Each row below holds a small network's activations on one input, seen along a few directions.
In each table, some parts of the input vary, and every possible input appears once, in random order.
A made-up example of a description, with smaller parts first: one of 8 places around a ring, together with either a single point or one of 11 places along a line or (one of 3 separate values, together with one of 4 places along a line).
Shared parts are said once, and a part with two or three values counts as separate values.

Other details of the inputs shift rows strongly along two fixed directions, in all tables alike. That doesn't count.
These rows show it; all are for the same input, with only those details redrawn:
0.90 -0.31 0.16 -0.58 -1.33 1.15 -1.69 -1.36 -0.19 0.35 0.51
1.00 -0.07 0.20 -0.61 -1.48 1.28 -1.78 -1.26 0.04 0.26 0.52
-0.23 -2.52 -0.56 0.13 -0.10 -0.18 -0.28 -1.47 -2.03 1.23 0.45
1.00 -0.07 0.20 -0.61 -1.47 1.28 -1.77 -1.26 0.04 0.26 0.52
0.90 -0.31 0.16 -0.59 -1.33 1.15 -1.69 -1.36 -0.19 0.35 0.51
-1.22 -4.24 -1.41 1.12 0.75 -1.28 1.26 -0.89 -3.25 1.91 0.36
-1.05 -0.85 -3.86 5.55 -2.32 -0.07 4.80 7.88 2.24 0.71 0.01
1.27 2.12 -1.03 1.71 -3.34 2.14 -0.06 3.56 3.32 -0.52 0.33

Table:
R1: -1.33 -3.87 -0.84 0.75 1.37 -0.96 2.18 -0.97 -3.22 1.55 -0.43
R2: 0.73 2.05 1.78 -1.35 0.43 -1.22 -0.62 -1.44 0.30 -0.75 0.48
R3: -1.72 -1.84 -2.98 3.10 -0.15 -0.36 3.36 3.55 0.89 0.28 -0.95
R4: -0.35 0.49 0.00 -1.47 -0.16 1.48 -1.26 -1.58 1.13 -0.04 0.06
R5: 0.64 1.98 1.41 -1.53 0.86 -0.95 -0.58 -1.42 0.46 -1.04 0.28
R6: 0.86 -0.17 0.63 -0.80 -1.02 1.56 -1.73 -0.84 -0.12 0.02 0.19
R7: 0.36 1.74 2.22 -1.50 1.12 -1.07 -0.94 -0.73 -0.16 -0.48 0.51
R8: 1.10 4.66 -1.08 2.81 -3.00 0.82 1.02 7.62 4.34 -2.01 -2.25
R9: -0.01 0.21 0.37 -0.42 -1.14 1.84 -1.14 -2.01 0.56 0.00 -0.66
R10: 0.65 2.13 1.86 -1.31 0.53 -1.19 -1.08 -1.02 0.29 -0.34 0.84
R11: -1.32 -0.27 -0.99 2.69 1.54 -2.57 3.64 4.93 0.53 0.11 0.17
R12: -1.22 -2.70 -0.97 0.82 1.71 -3.25 0.96 -0.34 -3.90 1.07 -1.76
R13: 0.57 1.93 2.19 -1.58 0.86 -0.95 -0.60 -1.05 0.10 -0.99 0.16
R14: -0.50 0.37 0.43 -1.69 0.29 1.75 -1.23 -1.18 0.95 -0.29 -0.27
R15: -1.96 -3.09 -1.95 0.70 2.80 -0.98 2.13 -1.41 -2.66 1.09 0.43
R16: 1.00 -0.07 0.20 -0.61 -1.47 1.28 -1.77 -1.26 0.04 0.26 0.52
R17: 0.14 1.01 0.12 -1.27 0.97 1.87 -0.92 -1.40 0.49 -0.82 0.25
R18: 1.52 4.69 1.19 -0.28 -0.75 0.73 -0.57 3.20 4.13 -2.20 0.11
R19: -2.38 -4.41 -1.66 1.03 2.23 -1.17 2.24 -0.26 -2.60 0.94 -1.13
R20: 0.37 1.61 1.79 -1.74 1.44 -0.82 -0.47 -1.16 0.02 -1.18 -0.04
R21: -1.21 -3.81 -1.28 0.96 0.93 -1.27 2.17 -1.39 -3.09 1.81 -0.11
R22: 0.82 1.73 1.56 -1.32 0.85 -1.16 -1.32 -1.00 0.56 -0.46 0.84
R23: -0.15 0.12 0.80 -0.64 -0.69 2.13 -1.11 -1.59 0.39 -0.25 -0.99
R24: 0.80 1.74 1.34 -1.49 1.06 -1.02 -1.14 -1.11 0.60 -0.82 0.54
What do these inputs look like to the network? -> one of 2 separate values, together with either a single point or one of 5 places around a ring or one of 6 places along a line
Changing only the choice among 2 separate values turns R23 into R9. The same change can be made to R6. Which row results? -> R16
Change only the choice among 2 separate values in R17. List by row number the other rows that result. -> R15

Table:
R25: 1.90 4.74 2.67 -2.55 -0.06 0.54 -2.82 -0.74 2.60 -2.00 0.29
R26: 0.00 1.09 -0.97 1.38 -1.27 0.84 0.80 2.77 1.82 -0.45 -0.40
R27: 1.92 4.16 0.85 -0.67 -2.60 3.10 -1.84 0.99 3.95 -1.64 0.08
R28: 0.27 0.45 -0.90 1.66 -1.25 -0.09 1.20 2.36 1.05 0.06 0.10
R29: -0.81 -0.51 0.91 -0.69 2.55 -2.78 1.11 -0.84 -1.85 0.05 -0.01
R30: -1.07 -3.04 -0.19 -0.68 1.97 -0.73 0.18 -2.56 -2.93 1.08 0.24
R31: -0.41 -1.56 0.15 -0.25 0.42 -0.37 -0.02 -1.62 -1.37 0.80 0.43
R32: -0.76 -2.86 -0.14 -0.24 1.39 -1.26 -0.09 -1.68 -2.96 1.03 -0.20
R33: -1.69 -2.16 -1.88 2.34 0.60 -1.19 2.94 2.16 -1.11 1.01 -0.60
R34: 0.42 2.00 -1.19 2.09 -2.17 1.36 1.25 4.48 3.38 -0.56 0.29
R35: -2.05 -2.21 -2.75 3.55 0.40 -1.08 4.36 3.93 0.01 0.80 -0.60
R36: 0.60 -1.15 2.29 -4.48 1.56 0.79 -4.28 -7.42 -2.64 0.07 0.20
R37: 2.26 3.23 1.28 -1.57 -2.19 1.98 -3.22 -0.78 2.32 -1.12 0.62
R38: -0.59 -2.20 -0.13 0.10 0.63 -1.13 0.42 -1.04 -2.26 0.88 -0.45
What do these inputs look like to the network? -> one of 2 separate values, together with either a single point or one of 6 places around a ring
Changing only the choice among 2 separate values turns R29 into R25. The same change can be made to R33. Which row results? -> R26
Change only the choice among 2 separate values in R36. List by row number the other rows that result. -> R35

Table:
R39: -0.73 -4.91 1.99 -3.67 2.85 -1.02 -2.59 -8.82 -6.28 1.81 -0.37
R40: 0.83 -0.25 0.92 -1.03 -0.94 0.75 -1.95 -1.93 -0.82 0.09 -0.38
R41: 0.39 2.58 -1.16 1.59 -2.44 2.44 0.56 3.89 4.17 -1.07 -0.44
R42: 0.72 -0.10 0.24 -1.13 -0.77 0.92 -2.10 -2.07 -0.80 -0.08 -0.32
R43: -2.44 -2.92 -3.92 5.88 -0.16 -2.71 6.66 7.16 -0.27 1.71 0.17
R44: -2.68 -3.30 -4.25 5.75 0.51 -1.84 6.36 7.39 -0.25 1.54 -0.14
R45: -3.78 -8.02 -2.56 1.97 4.27 -4.11 4.55 -1.37 -6.24 3.00 0.30
R46: 0.40 1.69 -1.19 1.38 -2.07 1.90 0.42 2.50 2.54 -0.74 -0.67
R47: 1.83 7.03 2.72 -1.63 -0.15 -0.08 -1.03 2.23 4.68 -3.08 -0.04
R48: 1.17 4.56 2.50 -1.42 1.27 -1.89 -0.76 1.12 1.86 -1.97 0.09
R49: 0.15 -3.37 1.66 -3.47 2.35 -1.12 -3.01 -7.05 -4.59 1.28 0.87
R50: 0.51 0.39 1.00 -1.26 -0.37 0.56 -1.16 -2.43 -0.10 0.13 0.66
R51: 1.87 4.38 0.69 -0.65 -2.66 3.76 -1.97 1.42 4.58 -1.78 0.28
R52: 1.75 2.23 1.37 -2.33 -1.68 2.43 -3.98 -2.05 1.53 -0.83 0.00
What do these inputs look like to the network? -> one of 2 separate values, together with either a single point or one of 6 places along a line
Changing only the choice among 2 separate values turns R48 into R47. The same change can be made to R44. Which row results? -> R51
A walk changes only the place on the line of 6. It starts at R39 and steps to R46. List the rest of the walk in order. -> R41, R51, R45, R50
